These are the activations of a small neural network, seen along a few directions. Each row is one input.
Each table varies a few parts of the input and shows all the possible inputs, shuffled.
A made-up example of a description, with smaller parts first: one of 6 places along a line, together with either a single point or one of 9 places around a ring or (one of 3 separate values, together with one of 5 places around a ring).
Shared parts are said once, and a part with two or three values counts as separate values.

Rows:
r1: [-26.3  20.5  29.8 -40.3  12.9 -15.5 -25.6  -7.6 -35.7   1.9  29.5 -42.5
  63.5]
r2: [ 24.9  18.3 -53.8  22.2  12.9  63.2  37.4 -15.0 -42.8 -24.9 -30.3 -27.2
   5.2]
r3: [-14.2  -6.3  47.4 -29.3  43.9  24.6  17.7   3.8 -35.3  31.2  26.7 -66.6
  38.7]
r4: [ 40.6  12.8 -58.2  20.4 -28.3 -41.5 -30.7 -10.5  24.2 -31.6 -74.6  -5.9
  19.4]
r5: [  6.9  24.8 -34.0  50.1   4.1  52.9  41.7   1.9  -6.3   4.5 -14.8  -1.0
 -64.2]
r6: [-35.5 -10.4  69.5 -43.6  20.7 -24.8   7.7  10.9  15.7  27.0  33.8  31.6
 -51.7]
r7: [  6.2   3.6  42.0 -38.4  -9.2 -81.5 -49.1  18.3  -8.9  11.6 -22.2 -12.7
  57.1]
r8: [-24.5   0.4  60.2 -36.7 -33.8 -44.8 -12.7  -4.0  29.2  19.2  30.0  20.9
   9.6]
r9: [ 44.7  11.7 -70.2   9.5 -16.0  16.7  19.9 -21.2  -5.1 -35.1 -12.9 -49.5
  13.8]
r10: [ 12.8  -9.2 -13.9  30.1  -7.3  18.5  13.9 -24.3  31.0 -14.8 -34.7  46.1
 -86.4]
r11: [-31.7   3.2  67.6 -24.8  48.0  26.4  14.2  14.7  12.9  43.2  28.6 -19.0
 -12.6]
r12: [  2.1  18.5 -47.0  20.6 -64.6 -11.6  19.2 -21.6  29.8 -26.8 -25.5  48.9
 -25.2]
r13: [ 25.9 -46.6 -59.0  56.3  -0.7  35.8 -25.0  12.5  21.9 -30.4   0.4  35.9
  -4.4]
r14: [-31.9 -41.4  19.7   4.0  17.2 -18.2 -28.5  42.0 -30.7  25.0  65.9  40.9
  37.3]
The inputs of r4 and r7 match in every part but one. If r5 is changed in the same way as r4 into r7, which row does it become?
Answer: r11
Describe the family of inputs behind these rows.
Answer: one of 2 separate values, together with either a single point or one of 6 places around a ring

Rows:
r15: [ -4.1  -2.7  22.1   9.0   2.9  -0.9  30.4  -8.3  15.8  11.0 -17.6  76.0
 -60.1]
r16: [ 32.5   8.6 -93.9  20.3 -36.9 -35.3 -12.4 -25.4  24.0 -37.9 -50.2 -12.8
  -4.1]
r17: [-21.2  11.7  63.5 -36.1 -20.8 -82.4 -38.5  23.6  10.6  38.9  13.2  16.6
  10.5]
r18: [ -9.8  27.5  34.3 -11.7 -35.9 -50.7 -38.6 -15.8  16.3 -13.4  -0.6  39.3
  12.1]
r19: [ 22.9   0.0   4.6 -20.2  -6.1   6.5 -21.7 -39.5 -14.9 -10.6   4.8 -57.7
  54.2]
r20: [  4.7  17.1 -13.4  14.7 -45.5 -40.6  -8.5   1.8  26.7  -8.2 -32.7  43.5
 -17.1]
r21: [-14.2  -0.7   6.6   5.2   4.8  49.9  60.8   6.8   5.9   6.2   9.5   8.6
 -40.9]
r22: [-52.0   0.6  75.2 -36.3  32.9  18.7  15.1  21.4  -0.7  51.2  53.1 -14.0
 -10.0]
r23: [-31.5   1.5  95.5 -42.4  29.4 -38.1 -11.8  19.9  11.0  49.1  24.4  47.4
 -35.0]
r24: [ 35.4  -6.8 -39.2   2.0 -10.8  13.2   8.7  -9.2  13.3 -13.6 -33.5 -60.9
  25.4]
r25: [ -3.2  23.9  22.9  -2.8  36.0  61.6  13.8 -17.3 -65.7   7.1   6.9 -44.5
  35.3]
r26: [ 13.3  11.0  -6.1 -35.7 -33.7 -50.3 -42.8 -31.7  -2.7 -27.8 -14.1 -17.6
  55.7]
r27: [ 14.5  14.3 -44.4  34.9 -48.8 -43.2   2.8  -9.2  26.4 -35.5 -45.0  43.4
 -49.6]
r28: [ -2.4 -57.0 -34.0  45.9   4.8  22.8  -9.0  34.3   8.1 -16.2  16.5  32.7
  15.1]
r29: [-16.5   7.9  59.6 -19.3  14.5  -1.8  -8.7 -25.5   1.9  15.2  20.7  80.0
 -25.9]
r30: [ 35.0  -3.1 -82.4  11.2 -12.0  14.5  19.5 -11.7  13.1 -40.2 -38.7 -52.2
  -4.8]
r31: [-11.5  21.3  52.6 -26.7  57.2  30.9  13.2  24.8 -49.3  50.8  23.7 -73.1
  36.5]
r32: [ 18.9  21.8 -21.4  20.0  31.0  70.8  51.2   3.8 -37.0   8.4 -21.4 -50.7
   6.0]
r33: [ -9.7   2.7 -34.1  31.5  -2.2  51.4  58.9  -7.8   1.7 -17.1  -1.4  10.5
 -77.6]
r34: [-33.3   7.2  49.0 -20.0  16.4  40.2  25.2 -13.1 -16.5   1.9  45.3   7.4
 -11.2]
r35: [  5.1  -3.0  32.0 -54.3  12.5 -33.2 -15.5  16.7  -8.8  24.7  20.3 -76.8
  57.0]
r36: [ -3.2   3.1 -22.1  31.5   3.0   9.2  27.2 -22.8  22.8  -4.0 -26.4  80.6
 -96.4]
r37: [-11.3 -42.8   6.7  20.8   4.2  19.8 -51.9  17.6 -14.4 -23.5  44.7  35.2
  42.2]
r38: [ -0.9  -0.5  23.0 -48.2 -16.7 -75.3 -51.1   2.3   4.7  28.2   3.3 -42.4
  58.4]
r39: [ 15.3 -46.3 -76.6  69.5  -3.1  28.0  -8.7  22.1  11.9 -36.4   9.5  36.1
 -22.3]
r40: [-18.5 -48.0  34.6  -8.0  27.5 -12.5 -51.0  67.4   0.1  28.5  66.8  11.0
  45.7]
r41: [ 26.3   4.4 -54.7  -2.4 -39.6 -41.1  -9.7 -16.5  24.0 -21.8 -47.8 -18.2
  30.1]
r42: [ 19.5  26.3 -60.2  47.4  35.2  67.9  53.0  -8.6 -28.3 -14.9 -33.5 -47.5
 -29.4]
The inputs of r21 and r22 match in every part but one. If r20 is changed in the same way as r21 into r22, which row does it become?
Answer: r17
Describe the family of inputs behind these rows.
Answer: one of 4 places along a line, together with either a single point or one of 6 places around a ring
Which other rows agree with r19 in the place on the line of 4? List them by row number.
Answer: r18, r25, r26, r29, r34, r37
Which other rows does r35 become when the place on the line of 4 takes its other values? List them by row number.
Answer: r19, r24, r30

Rows:
r43: [ -4.4  13.8  26.8 -31.3  11.9   9.7 -10.8 -20.2 -46.4   5.6  21.1 -25.2
  56.6]
r44: [ -3.0   7.4   5.2  19.3  21.4  11.3  23.0  26.5  12.2  23.4  14.2  27.4
 -53.1]
r45: [ 24.2   5.3 -31.6  14.6  -2.1  39.9  40.2  11.1   3.5   7.9 -26.3 -49.8
  15.9]
r46: [ 24.0 -15.2 -50.8  31.5 -24.8  13.3  -6.8  13.3  10.9 -21.2  -7.7 -32.5
  46.7]
r47: [-12.4   0.6  21.4 -33.0  27.0  14.0   5.2  14.5 -26.1  36.2   0.5 -60.0
  27.7]
r48: [-19.5  17.0  19.9  -1.5 -36.1 -42.8  18.6 -15.6  16.7  10.8  -6.1  49.5
 -33.2]
r49: [-26.6  15.6  54.9 -31.5   4.6 -53.7 -21.1  -5.0  18.0  28.9  18.3  20.5
   3.7]
r50: [ 11.3  15.2 -47.0  29.2 -18.9 -11.2  25.5 -39.2  26.8 -24.4 -31.6  19.9
 -41.8]
r51: [ -4.1 -25.7  -7.2  29.1  -7.2 -15.1 -22.9  27.3  21.5  -4.6  10.7  53.0
 -16.4]
r52: [  5.5   7.7  30.8 -41.7  -9.0 -42.7  -6.3  -8.6 -14.7  10.7 -10.5 -45.0
  36.8]
r53: [ 25.0 -13.9 -51.0  22.7   7.9  38.8  42.4  -3.9   7.1  -4.9 -17.8   2.7
 -55.9]
r54: [ -4.1 -27.6   4.4 -25.1   0.5 -12.1 -48.9  20.7 -21.5   8.4   7.6 -38.7
  53.2]
r55: [-24.6  26.0  26.4  21.0   4.7   7.2  -4.0 -10.1 -12.9  -9.1   8.6  53.2
 -33.9]
r56: [ 30.3 -36.4 -64.3  52.3  -4.0   7.4  -7.2   2.0  17.1 -36.1 -11.9  21.2
 -25.5]
r57: [ 33.7  17.5 -26.5  -1.8 -41.4 -12.6  14.0 -19.9  15.2  -9.8 -42.6 -35.2
  19.5]
r58: [  7.6  19.4 -43.8  35.5  10.9  44.5   9.1 -30.6  -5.6 -45.7 -12.3  27.6
 -40.5]
r59: [-15.6  -4.3  54.5 -38.6  40.1  -0.4   2.9  32.2   8.9  46.3  25.4   1.8
 -12.4]
r60: [-19.2 -31.4  36.1 -15.5  14.3 -25.0 -54.6  35.5   7.8  19.7  30.3  31.2
  19.6]
r61: [-33.4  -0.8  71.4 -31.7  19.6   0.0 -11.9  -9.6 -12.1   2.3  44.7  15.5
  14.8]
r62: [  5.2   9.6 -29.7  -3.6 -19.4  29.6  13.4 -20.6 -26.6 -44.4 -14.4 -37.0
  18.4]
Describe the family of inputs behind these rows.
Answer: one of 4 separate values, together with one of 5 places around a ring
The inputs of r56 and r53 match in every part but the choice among 4 separate values. If r54 is changed in the same way as r56 into r53, which row does it become?
Answer: r47
Start at r48 and move only the place on the ring of 5, one step at a time. The first step leads to r49. Which rows follow, in order?
Answer: r52, r57, r50

Rows:
r63: [ -6.2   4.7   9.1  14.2  -9.6 -19.5  23.0 -14.2  33.3 -11.2   1.9  83.3
 -65.7]
r64: [ 33.4  13.8 -68.2   9.3 -12.3  15.2  18.0 -25.3  -1.6 -34.0 -30.8 -57.9
  20.7]
r65: [ 25.2   2.4 -76.5  28.2  13.4  46.5  14.4  -9.9 -14.2 -28.8 -15.9 -54.1
  18.5]
r66: [-13.5   0.6  14.4  25.8   3.2   9.5  23.3   3.8  15.5   7.6  -9.1  73.6
 -78.4]
r67: [ 39.9   7.5 -84.1  17.9 -22.1 -13.2 -13.2  -8.0   3.7 -37.8 -36.6 -46.0
  38.3]
r68: [-28.2  -1.6  70.9 -41.8  21.7  -3.9  -8.1  17.9 -20.5  47.2  34.5 -39.0
  30.4]
r69: [  2.5 -13.4  -2.5  21.8 -31.7 -36.7  -5.0   4.1  37.8 -11.4 -12.3  96.9
 -47.2]
r70: [-15.4 -13.3   7.7  33.0   5.2  23.7  17.5   3.1  14.4  -4.1   6.9  85.2
 -67.8]
r71: [-12.2  -2.6  51.4 -45.1  -1.9 -52.5 -51.4  15.3  -9.6  28.1  26.3 -14.3
  63.1]
r72: [-21.2   7.3  76.2 -49.9   9.9 -23.8 -23.3   3.3 -17.8  24.0  26.0 -32.8
  39.7]
r73: [-29.7  -9.8  65.8 -32.7  29.7   9.0 -20.2  17.9 -25.9  32.2  45.8 -28.3
  39.0]
r74: [ 25.4   4.2 -64.2  19.4  -5.6  45.7  24.9  -8.1 -15.1 -12.0 -36.8 -66.4
   9.5]
The inputs of r63 and r64 match in every part but one. If r70 is changed in the same way as r63 into r64, which row does it become?
Answer: r65
Describe the family of inputs behind these rows.
Answer: one of 3 separate values, together with one of 4 places along a line
Which other rows does r74 become when the choice among 3 separate values takes its other values? List them by row number.
Answer: r66, r68
